These are the activations of a small network on made-up records, seen along a few directions, one row for each record.
Records have a field called BIPE. Each example row is followed by its value.
Records without BIPE are marked absent.
Other fields move the rows too, some of them a lot.
In the rows, 500 means zero.
Random noise pushes rows far along 6 fixed directions. That doesn't count. These rows show it; they differ only by the noise:
[314 563 483 379 397 469 442 511 527 301 374 623 607 394 526 485 644 373
 469 664 487 485]
[440 464 350 605 579 447 496 417 590 562 475 650 487 538 419 586 640 712
 524 369 597 580]
[628 426 405 584 445 637 147 475 859 618 453 526 686 645 610 569 356 402
 699 453 565 520]
[761 496 570 344 387 653 448 624 620 766 532 479 538 742 238 732 143 385
 233 131 579 192]
[363 511 583 460 475 413 529 597 445 458 414 450 510 526 268 483 560 588
 453 320 599 446]
[373 493 469 575 625 432 461 528 476 375 382 554 514 407 458 467 646 613
 488 486 600 662]
[510 512 562 390 416 575 449 568 564 545 462 487 539 580 382 533 409 411
 437 389 527 364]
[564 490 400 577 611 464 331 562 586 427 366 632 628 443 484 659 471 521
 331 431 657 632]

[726 564 627 392 573 742 513 594 440 441 535 415 475 400 656 446 221 279
 297 636 441 502]
mol
[443 538 578 425 384 287 471 655 405 393 410 460 600 466 394 592 465 485
 293 464 511 433]
bik
[443 594 633 393 462 283 274 789 476 196 170 473 806 396 303 644 435 366
 184 386 727 479]
mol
[711 499 355 518 545 592 636 387 461 712 681 729 295 457 684 689 444 484
 192 547 392 494]
fav
[586 484 674 509 542 491 474 551 389 652 539 406 391 511 505 521 437 483
 252 374 463 479]
bik
[412 491 492 519 540 391 538 510 529 379 431 556 522 439 507 459 595 546
 525 559 486 556]
mobe
[482 480 528 453 363 552 457 476 612 533 533 430 543 576 562 402 441 382
 707 514 429 401]
teze
[455 558 570 485 477 190 505 734 380 332 356 444 616 449 178 599 462 594
 256 294 629 491]
gul
[448 505 542 355 322 568 548 529 536 483 479 419 552 629 386 449 400 387
 647 513 428 277]
bik
[317 513 591 502 478 400 560 460 308 442 528 511 394 367 597 383 692 536
 482 621 402 543]
moz
[496 512 572 347 290 496 681 377 442 771 726 514 364 598 383 538 606 555
 441 477 287 265]
gul
[320 519 710 378 378 717 758 524 276 583 689 255 275 484 579 203 591 384
 760 739 281 396]
demik
[633 523 319 484 745 776 589 463 651 610 511 786 387 397 644 526 353 501
 322 627 438 648]
absent
[563 478 330 493 475 574 432 426 652 465 457 642 605 546 549 594 421 447
 618 591 476 470]
moz
[449 466 412 747 526 297 416 492 409 497 544 522 451 415 689 491 648 680
 558 591 538 747]
nosuf
[603 349 498 657 588 506 240 358 839 749 506 520 535 650 556 545 537 602
 635 326 469 577]
fav
[647 501 589 378 368 480 468 635 620 587 484 452 601 637 331 625 265 368
 317 309 507 253]
dazi
[630 436 609 568 559 583 589 440 504 788 689 390 363 670 386 477 426 728
 543 215 520 424]
mobe
[673 574 361 537 579 504 368 561 523 343 376 726 723 345 551 756 397 468
 208 575 666 641]
teze
[527 570 578 506 512 565 691 639 227 470 585 249 406 564 242 367 345 645
 605 372 569 460]
gul
[186 591 555 347  70 237 716 594 348 379 562 376 618 488 350 501 627 459
 555 575 501 235]
demik
[452 511 456 476 459 436 503 511 524 412 493 552 556 461 568 500 558 437
 483 555 483 495]
dazi
[612 553 585 311 573 768 546 583 432 491 497 526 424 458 549 448 342 250
 285 607 421 427]
dazi
[703 487 420 491 500 560 296 591 625 393 360 574 725 491 519 662 234 307
 406 544 571 491]
teze
[644 447 529 445 672 805 595 233 630 827 690 618 200 603 650 455 521 478
 489 474 249 458]
moz
[512 520 502 397 471 490 352 595 590 362 318 631 675 418 491 603 482 335
 320 593 514 501]
fav
[296 527 609 345 375 350 594 430 487 484 473 541 476 536 352 476 723 540
 406 396 455 354]
nosuf
[510 546 754 368 389 507 415 756 440 354 356 228 636 563 310 400 258 284
 505 372 589 324]
mobe
[786 417 389 524 775 742 662 405 553 836 605 674 263 625 430 618 392 656
 328 325 470 516]
nosuf
[585 414 518 759 536 452 453 654 421 584 569 223 542 554 435 543 362 632
 647 342 666 582]
demik
[436 453 571 479 482 409 325 434 686 522 411 529 603 539 502 509 611 489
 518 463 445 486]
mol

Here are new rows. What is BIPE for each?
[324 526 271 523 142 243 510 223 622 603 670 759 667 409 724 776 877 516
 541 811 421 441]
demik
[530 538 427 578 685 480 358 564 494 405 373 556 538 414 509 503 543 564
 463 510 582 726]
gul
[417 501 689 276 471 595 628 434 451 528 546 533 346 461 507 379 598 361
 380 597 257 353]
fav
[484 515 598 584 675 486 561 573 392 457 513 370 345 453 447 326 522 585
 540 440 478 657]
gul
[864 488 429 525 797 778 410 453 505 624 601 639 374 435 736 571 305 354
 230 583 385 679]
gul
[373 564 365 513 385 235 803 474 341 510 598 614 476 413 396 688 701 672
 302 482 543 422]
demik
[419 517 384 487 423 401 539 547 461 358 421 505 602 544 317 548 484 573
 568 414 651 428]
nosuf
[474 545 622 294 376 630 706 428 532 611 621 521 309 569 470 435 510 349
 427 493 290 250]
fav
[458 566 409 367 135 482 693 391 568 641 640 575 541 716 254 671 490 586
 554 333 494 120]
fav
[378 588 565 369 514 459 528 668 303  93 282 450 582 305 421 435 475 334
 369 638 575 545]
fav
[555 341 581 703 656 639 437 496 611 676 533 229 376 688 418 277 401 678
 907 308 515 581]
fav
